A small network was trained on invented records. Each row is its activation on one of them, seen along a few directions.
Here are examples, each followed by its value of one field, Ledur.
The word none means that the record has no Ledur.
Other fields move the rows too, some of them a lot.
(in the rows, 500 means zero)
Strong random noise was added to every row along 4 fixed directions; ignore it. To show where, here is one row again and again, with new noise each time:
412  264  520  445  429  382  557  116  381  608  673  464  597  676  304  719  643  396  835  597  312  370  350
389  514  518  501  565  504  547  485  507  658  510  398  471  495  459  624  443  592  571  580  427  571  441
492  333  468  426  555  421  537  417  444  666  695  455  564  572  388  564  472  595  648  605  483  620  369
496  312  480  425  512  395  536  370  435  573  666  528  601  573  425  524  547  537  639  568  514  533  391
674  336  467  316  570  524  558  499  462  618  744  246  480  547  288  617  474  365  664  603  158  600  506
244  772  623  635  468  544  548  546  607  307  82  616  459  321  784  485  608  487  313  397  583  265  642

251  614  569  604  489  516  553  394  515  609  402  477  496  486  520  633  496  526  581  467  480  435  451 => c4
820  489  376  359  577  586  455  813  538  425  601  475  435  427  491  337  362  494  347  502  511  677  590 => none
345  581  570  474  568  504  635  485  524  486  480  490  588  460  585  520  541  490  491  400  410  386  501 => c4
362  346  499  550  514  385  517  322  460  626  598  626  606  560  445  545  512  653  635  550  672  528  340 => c7
641  372  483  537  378  469  421  443  497  207  428  677  491  462  538  367  634  323  430  422  617  293  585 => c1
330  707  512  657  596  631  488  574  557  795  427  293  325  480  424  751  221  691  516  580  381  620  428 => c2
628  436  460  503  587  587  436  672  519  695  604  324  363  524  368  507  230  681  471  611  534  774  459 => c5
561  585  457  602  428  562  395  638  563  469  377  556  377  412  497  465  376  523  404  487  644  551  546 => c7
380  490  494  621  460  546  447  289  483  783  559  304  343  650  246  796  359  531  784  619  384  565  330 => c5
191  676  537  701  422  529  477  314  500  613  253  558  403  546  520  743  462  615  576  547  552  352  379 => none
247  513  598  701  241  497  417  56  445  514  310  501  400  665  362  796  600  345  741  519  449  184  422 => c5
299  669  582  697  427  608  420  340  533  707  300  325  276  536  365  806  373  502  637  550  334  459  439 => c3
210  540  599  631  495  471  574  251  481  592  417  464  518  538  466  736  559  505  656  518  370  322  429 => c2
563  549  495  486  565  579  474  582  544  528  493  398  414  485  474  516  393  481  455  456  397  519  529 => c3
119  430  531  682  531  331  524  238  470  654  461  743  626  562  596  540  537  808  591  505  894  476  254 => c1
388  501  499  588  457  420  480  396  500  393  468  733  612  508  628  403  554  617  435  407  782  380  411 => c6
194  759  600  592  614  577  611  509  587  593  313  391  476  424  636  648  499  547  445  406  400  377  527 => c6
397  573  549  646  369  514  400  336  521  468  317  543  389  510  494  575  519  432  528  452  565  359  491 => c3
723  557  521  270  618  630  655  744  577  301  577  306  523  363  539  400  542  194  381  344  103  423  750 => c4
504  517  484  539  494  597  454  498  510  588  476  356  352  534  399  626  415  427  501  503  373  469  506 => c1
317  558  597  554  462  470  593  326  501  386  368  587  605  489  590  584  678  348  545  380  391  174  548 => c2
616  502  479  353  609  536  585  624  505  623  653  311  523  497  443  519  448  478  543  512  292  692  516 => none
361  617  523  617  490  540  494  444  545  470  374  551  481  487  581  559  493  538  462  430  556  384  480 => c6
171  701  557  821  392  532  399  382  551  628  213  591  345  487  524  687  378  689  538  549  720  455  383 => c7

Which value of Ledur does each new row have?
296  620  570  583  572  507  568  488  558  484  393  519  529  414  610  523  526  588  442  443  547  437  506 => c6
413  686  478  592  620  589  464  643  560  681  413  411  393  477  550  538  288  757  419  539  575  656  448 => none
346  591  549  626  389  554  495  292  539  386  273  530  417  520  543  651  623  295  534  386  399  167  554 => c1
437  597  420  583  576  540  420  731  515  711  477  548  396  479  522  462  222  882  353  600  807  780  368 => none
545  492  558  362  488  559  604  437  480  439  516  326  498  537  429  645  632  168  597  458  67  284  623 => none
616  451  476  395  618  530  517  594  502  650  687  319  507  520  389  507  415  510  587  556  358  698  485 => none
506  404  542  423  526  509  586  328  468  481  612  335  531  538  382  642  621  281  646  485  192  350  536 => c6
495  608  454  512  618  480  498  777  571  535  460  620  531  384  666  294  386  727  317  492  787  747  500 => none
